These are the activations of a small neural network, seen along a few directions. Each row is one input.
Each table varies a few parts of the input and shows all the possible inputs, shuffled.
Descriptions start from the smaller parts, as in this example, which fits no table here: values(3) and (point or ring(11) or (line(4) and ring(5))).
Shared parts are said once, and a part with two or three values counts as separate values.
In the rows, zero is written as 128.

Other details of the inputs vary at random and push rows far along two fixed directions, the same in every table; ignore that.
To show where, the next rows are all for the same input, with only those details redrawn:
[135 110 159 119 120 132  96 149 132 125 118]
[110 137 126 175 143 127 181 134 104 108 121]
[166 106  33 126 123 146  87  77 186 170 120]

A family of inputs:
row 1: [126 114 156 107 116 136  97 143 120 127 112]
row 2: [101 144 126 166 132 112 180 138 102 112 126]
row 3: [129 111 155 103 110 132 107 155 137 126 119]
row 4: [122 146 142 148 132 119 182 123 114 114 150]
row 5: [107 140 113 159 149 136 188 135  96 105 122]
row 6: [154 110  37 114 128 138  83  79 168 172 127]
row 7: [108 135 130 163 129 127 186 139 110 116 120]
row 8: [136 126 171 100 135 124 103 133 143 126 145]
row 9: [136 130 170  98 127 119 107 136 145 131 144]
row 10: [115 152 138 145 141 123 178 114  97 108 147]
row 11: [129 117 156 108 105 125 102 149 133 131 114]
row 12: [143 119 169 103 122 129 107 131 135 124 148]
row 13: [129 118 153 111 118 131  89 143 119 126 112]
row 14: [100 145 122 164 143 110 179 135  93 115 128]
row 15: [135 130 168  95 137 127  99 129 131 127 142]
row 16: [134 108 153 106 122 139 102 156 134 121 123]
row 17: [135 110 159 119 120 132  96 149 132 125 118]
row 18: [125 119 151 101 109 124 104 153 132 124 116]
row 19: [158 112  36 115 119 127  87  85 181 175 129]
row 20: [137 131 164  94 114 119 102 129 126 127 143]
row 21: [130 138 166  91 126 115  99 130 133 129 139]
row 22: [108 142 125 172 148 128 180 131  91 107 117]
row 23: [104 138 126 172 136 120 187 139 106 114 129]
row 24: [103 138 122 172 149 127 181 130  92 110 126]
row 25: [158 116  24 104 116 142  90  83 178 168 119]
row 26: [132 106 160 114 117 137 102 148 133 128 117]
row 27: [ 98 147 123 167 137 113 179 134  92 111 124]
row 28: [141 138 170 104 132 131  94 129 128 130 149]
row 29: [138 169  26 165 143 123 178  56 156 154 151]
row 30: [105 146 117 154 133 121 188 143 105 107 123]
row 31: [118 163 139 158 142 119 182 121 118 119 152]
row 32: [100 141 116 152 141 130 180 131  96 106 117]
row 33: [142 134 174 109 130 128  98 134 139 130 151]
row 34: [103 144 113 154 143 132 184 135  95 105 120]
row 35: [113 170 134 155 149 122 175 111 100 115 149]
row 36: [155 110  32 116 123 143  80  73 172 171 124]
row 37: [132 108 157 113 119 122 101 155 135 135 130]
row 38: [107 132 123 171 151 122 182 136 105 114 134]
row 39: [128 110 152 101 123 139  98 148 124 123 115]
row 40: [158 114  32 111 111 140  87  75 178 174 113]
row 41: [130 135 167  92 132 124  97 126 129 128 140]
row 42: [ 99 146 121 151 133 120 181 137  97 107 117]
row 43: [136 129   8 176 146 139 169  67 158 153 131]
row 44: [142 122 168  98 125 132 102 129 125 124 146]
row 45: [106 136 125 164 143 134 182 131  96 111 116]
row 46: [137 172  23 163 147 125 174  51 149 154 150]
row 47: [129 123 154 111 111 120  92 146 121 128 112]
row 48: [130 137 167  94 124 113 104 135 140 129 141]
row 49: [131 121 155 113 108 119  96 150 130 128 115]
row 50: [163 107  34 107 114 147  97  91 189 168 125]
row 51: [131 109 156 111 131 129  93 148 120 131 127]
row 52: [116 153 138 144 131 113 180 121 109 111 147]
row 53: [129 107 155 106 120 137 102 152 135 121 119]
row 54: [135 113 158 116 110 127 101 152 135 130 118]
Question: Changing only one part turns row 4 into row 20. The same change can be made to row 37. Which row results?
Answer: row 14
Question: Changing only one part turns row 39 into row 3. The same change can be made to row 28. Which row results?
Answer: row 31
Question: Describe the family of inputs behind these rows.
Answer: ring(6) and (values(3) or line(6))
Question: A walk changes only the ring(6) part. It starts at row 22 and steps to row 17. List the rest of the walk in order.
Answer: row 54, row 49, row 47, row 13
Question: Which other rows agree with row 2 in the ring(6) part? List them by row number.
Answer: row 11, row 18, row 19, row 29, row 30, row 48, row 49, row 52

A family of inputs:
row 55: [116 138 117 146 145 125 167 120 111 117 135]
row 56: [128 121  80 159 136 132 151 113 139 137 120]
row 57: [137 107 110 136 121 141 125 120 141 133 119]
row 58: [144 118 135 103 113 131  87 131 149 144 135]
row 59: [154 117 129  98 122 136  82 121 151 139 131]
row 60: [142 121 134 101 116 130  78 117 146 145 125]
row 61: [110 139 175 136 135 126 146 151 104 112 133]
row 62: [129 128 167 115 122 125 106 138 112 121 130]
row 63: [123 137  94 149 144 130 162 107 120 126 139]
row 64: [127 121 107 124 116 139 129 127 126 127 110]
row 65: [118 142  96 153 135 122 168 112 123 126 139]
row 66: [128 127 170 116 124 126 116 151 119 127 134]
row 67: [129 118 102 123 121 135 116 132 137 138 111]
row 68: [120 146 121 152 140 125 166 123 118 121 133]
row 69: [146 121 131 101 122 134  86 120 154 141 127]
row 70: [150 117 128 103 123 138  81 121 150 140 132]
row 71: [151 120 134  99 118 130  87 126 151 142 128]
row 72: [122 144  96 148 134 121 166 111 129 125 134]
row 73: [ 93 138 220 129 136 113 155 176  82  91 129]
row 74: [116 146 120 153 143 129 163 119 121 119 131]
row 75: [123 146 104 152 134 121 160 106 118 131 130]
row 76: [104 136 182 133 136 121 148 154  98 106 134]
row 77: [146 114 131  96 117 130  83 125 149 147 134]
row 78: [124 132 167 123 122 123 121 150 122 116 133]
row 79: [109 134 191 123 131 115 145 162  98 107 131]
row 80: [120 129 169 114 128 123 121 144 122 117 128]
row 81: [115 140 176 134 127 118 147 156 107 104 132]
row 82: [133 136  84 147 141 137 151 101 132 136 138]
row 83: [132 136  83 141 141 130 153  98 134 131 134]
row 84: [123 115 141 145 127 132 144 143 122 120 118]
row 85: [134 113 100 132 128 129 109 127 138 139 113]
row 86: [126 123  75 159 139 131 143 111 130 133 117]
row 87: [129 119 102 121 118 136 116 128 133 134 110]
row 88: [141 122 139 102 108 122  82 126 142 140 129]
row 89: [147 116 134  92 116 127  84 125 152 143 129]
row 90: [117 124 113 139 129 129 135 140 119 125 114]
row 91: [127 137  81 141 133 122 154 103 138 135 135]
Question: Describe the family of inputs behind these rows.
Answer: line(9) or (line(4) and (point or ring(6)))
Question: Which other rows does row 71 become when the line(4) part takes its other values? List them by row number.
Answer: row 59, row 69, row 81
Question: A walk changes only the line(9) part. It starts at row 64 and steps to row 87. List the rest of the walk in order.
Answer: row 67, row 90, row 85, row 86, row 56, row 84, row 57

A family of inputs:
row 92: [122 119 132 196 132 130 187 138 100 107 131]
row 93: [165  97 111 121 138 149  38 111 178 159 127]
row 94: [145 127 103  56 112 119  63 104 155 149 127]
row 95: [116  93 176 120 131 148  93 180  99 106  96]
row 96: [106 107 168  96  94 130 118 195 111 113  89]
row 97: [146 129 103  61 115 127  58 111 148 150 132]
row 98: [147  94  41 158 152 154 130  96 136 143 127]
row 99: [149 122  67 169 140 131 160  67 169 159 144]
row 100: [159 144  59 131 151 152 154  71 158 144 149]
row 101: [135 127  29 167 113 126 155 108 161 153 105]
row 102: [116 151 196  96 106  92 106 161 117 121 145]
row 103: [101 144 184 100 107 112  87 149  84 119 114]
row 104: [118 137 147 189 149 126 192 121 114 121 149]
row 105: [111 107 177 117  99 122 106 181 108 118  79]
row 106: [164 101 113 118 129 139  50 121 189 158 130]
row 107: [137  90 198 146 118 140  95 163 102 111 125]
row 108: [132 127  49 145 146 128 169  94 170 157 155]
row 109: [180 126 125  96 118 141  64 100 174 160 143]
row 110: [ 95 119 105 158 140 148 167 149  84 109  85]
row 111: [104 147 183  93  99 103  97 157  95 119 116]
row 112: [120 105 182 133 112 126  98 185 110 114  97]
row 113: [136 156  63 141 137 110 134  80 141 151 144]
row 114: [113 104 174 106 104 128 117 195 118 108 102]
row 115: [127 168  54 128 113 104 145  85 148 153 137]
row 116: [105 126 116 194 144 134 165 142  89 111  99]
row 117: [140 130 204 102 146 151 106 146 106 106 141]
row 118: [115 130 138 175 157 144 201 122 127  92 132]
row 119: [132 162  52 136 128 113 133  78 138 152 133]
row 120: [126  94 180 110 108 122 117 192 120 111 131]
row 121: [130 125 102  52  96 119  70 110 143 148 113]
row 122: [108 166 137 133 127 117 198 120 107 103 154]
row 123: [162 119 121  65 111 132  72  90 164 146 141]
row 124: [162 152  64 147 139 132 154  63 164 151 142]
row 125: [129 150  37 121 147 136 126  71 126 145 131]
row 126: [145 146  58 124 136 138 147  66 145 141 148]
row 127: [135 121 207 102 137 137 114 152 121 115 152]
row 128: [ 93 174 120 124 127 104 188 131  97 108 138]
row 129: [127  86 183 115 124 124 112 178 113 107 122]
row 130: [ 87 163 114 123 128 113 177 129  80 109 120]
row 131: [115  95 178 109 118 132 109 183 114 104  93]
row 132: [112 113 116 174 149 131 185 150  96 103 129]
row 133: [ 85 177 127 135 106  93 181 134  94 115 123]
row 134: [147 125  51 153 134 155 165  85 186 138 141]
row 135: [111 158 133 152 154 135 181 104  82 100 146]
row 136: [ 94 140 114 167 109 116 189 162 102 115  91]
row 137: [115  97 176 115 121 138 105 188 107 105  98]
row 138: [135 119 210  96 134 130 119 147 126 111 147]
row 139: [182 122 121 100 127 152  49  91 166 162 140]
row 140: [140 148 209 106 109 119 120 157 131 119 147]
row 141: [150 131 106  86 114 125  37  97 145 161 127]
row 142: [119 127 127 190 115 122 201 145 114 110 136]
row 143: [ 84 169 115 114 112 106 185 134  92 111 124]
row 144: [128 120  38 158 118 139 140 108 140 151  87]
row 145: [141 142  64 165 165 130 135  76 142 157 149]
row 146: [127 130 204 114 135 103 105 156 124 125 144]
row 147: [110 104 177 128 111 137  92 179  92 118  81]
row 148: [119 119 132 195 130 123 196 133 104 105 126]
row 149: [138  85  96  83 101 145  74 140 155 147  81]
row 150: [121 167 138 142 141 129 209 124 117 104 153]
row 151: [161 106 127 110 103 131  86 113 189 167 149]
row 152: [104 127 131 176 182 137 184 127  95 113 147]
row 153: [105 167 142 167 144  99 196 139 113 119 157]
row 154: [119 143 197 100 119  92 100 149 110 117 137]
row 155: [113 156 138 152 143 127 211 124 120 110 161]
row 156: [ 96 175 134 150 133  92 180 121  90 109 128]
row 157: [132 123  96  62 109 137  52 106 130 151 115]
row 158: [134 132 106  71  88 108  62 105 149 157 111]
row 159: [159 110 113 112 112 129  65 129 198 159 135]
row 160: [168  90 122 103 128 165  67 114 188 140 134]
row 161: [117 145 139 168 173 146 190 111  95 107 151]
row 162: [131 103 204 130 147 162 103 155 121  97 129]
row 163: [159 143  62 126 148 144 160  65 163 141 144]
row 164: [107 143 140 192 159 115 188 136 121 104 129]
row 165: [121 102 203 105 144 120 114 163 126 118 142]
row 166: [142 146  62 159 155 120 145  83 153 158 152]
row 167: [123 104 199 111 147 128 109 168 121 121 146]
row 168: [108 100 169 104 111 139 108 188 101 111  85]
row 169: [155 126 112  92 123 123  41  97 148 160 139]
row 170: [154  89  96 111 102 132  59 127 170 157  93]
row 171: [117 133 147 193 159 136 181 113 104 121 146]
Question: Describe the family of inputs behind these rows.
Answer: values(2) and line(4) and line(10)
Question: Changing only the line(4) part turns row 144 into row 147. The same change can be made to row 160. Which row results?
Answer: row 162
Question: Changing only the line(4) part turns row 164 into row 159. The same change can be made to row 129. Which row results?
Answer: row 120
Question: Changing only the line(4) part turns row 149 into row 110. The same change can be made to row 124. Which row results?
Answer: row 139
Question: Which other rows does row 102 become when the values(2) part takes its other values? List them by row number.
Answer: row 122
Question: Which other rows does row 168 become when the values(2) part takes its other values? List them by row number.
Answer: row 144
Question: Which other rows does row 144 become when the line(10) part takes its other values? List them by row number.
Answer: row 92, row 104, row 106, row 109, row 111, row 112, row 113, row 119, row 166

A family of inputs:
row 172: [142  88 186  88 131 127  35 164 149 134 132]
row 173: [152  93 166  66  91 146  70 164 158 129 120]
row 174: [119 144   8 161 140 151 204  70 141 132 109]
row 175: [169 125  38 142 102 143 108  79 187 165 121]
row 176: [165  95  73 129 138 146  95  96 180 165 134]
row 177: [ 92 133 247 175 143 134 194 200  56  63 133]
row 178: [133 111 178  82  96 114  32 162 131 147 121]
row 179: [149  92 181  78 120 143  33 151 120 128 114]
row 180: [159 169 158  70 136 117  87  93 159 146 183]
row 181: [109 125 121 150 155 130 134 133 101 129 130]
row 182: [119 121  99 120 133 117 136 134 144 133 129]
row 183: [104 167  74 201 134 131 218  93 104 117 105]
row 184: [ 79 138 214 124 130 112 178 193  49  64 110]
row 185: [130 134   5 173 147 132 220  81 159 150 134]
row 186: [140 164 202  84 134 112 118 102 126 121 184]
row 187: [152  92 179  86 116 158  45 143 138 135 106]
row 188: [ 95 132 123 125 132 118 152 150 100 121 128]
row 189: [ 88 168 101 209 150  95 224 126  98 108 129]
row 190: [ 83 165 184 177 131 103 199 162  46  79 107]
row 191: [181 102  22 122 100 131  78  63 215 195 131]
Question: Describe the family of inputs behind these rows.
Answer: values(2) or (values(3) and ring(6))
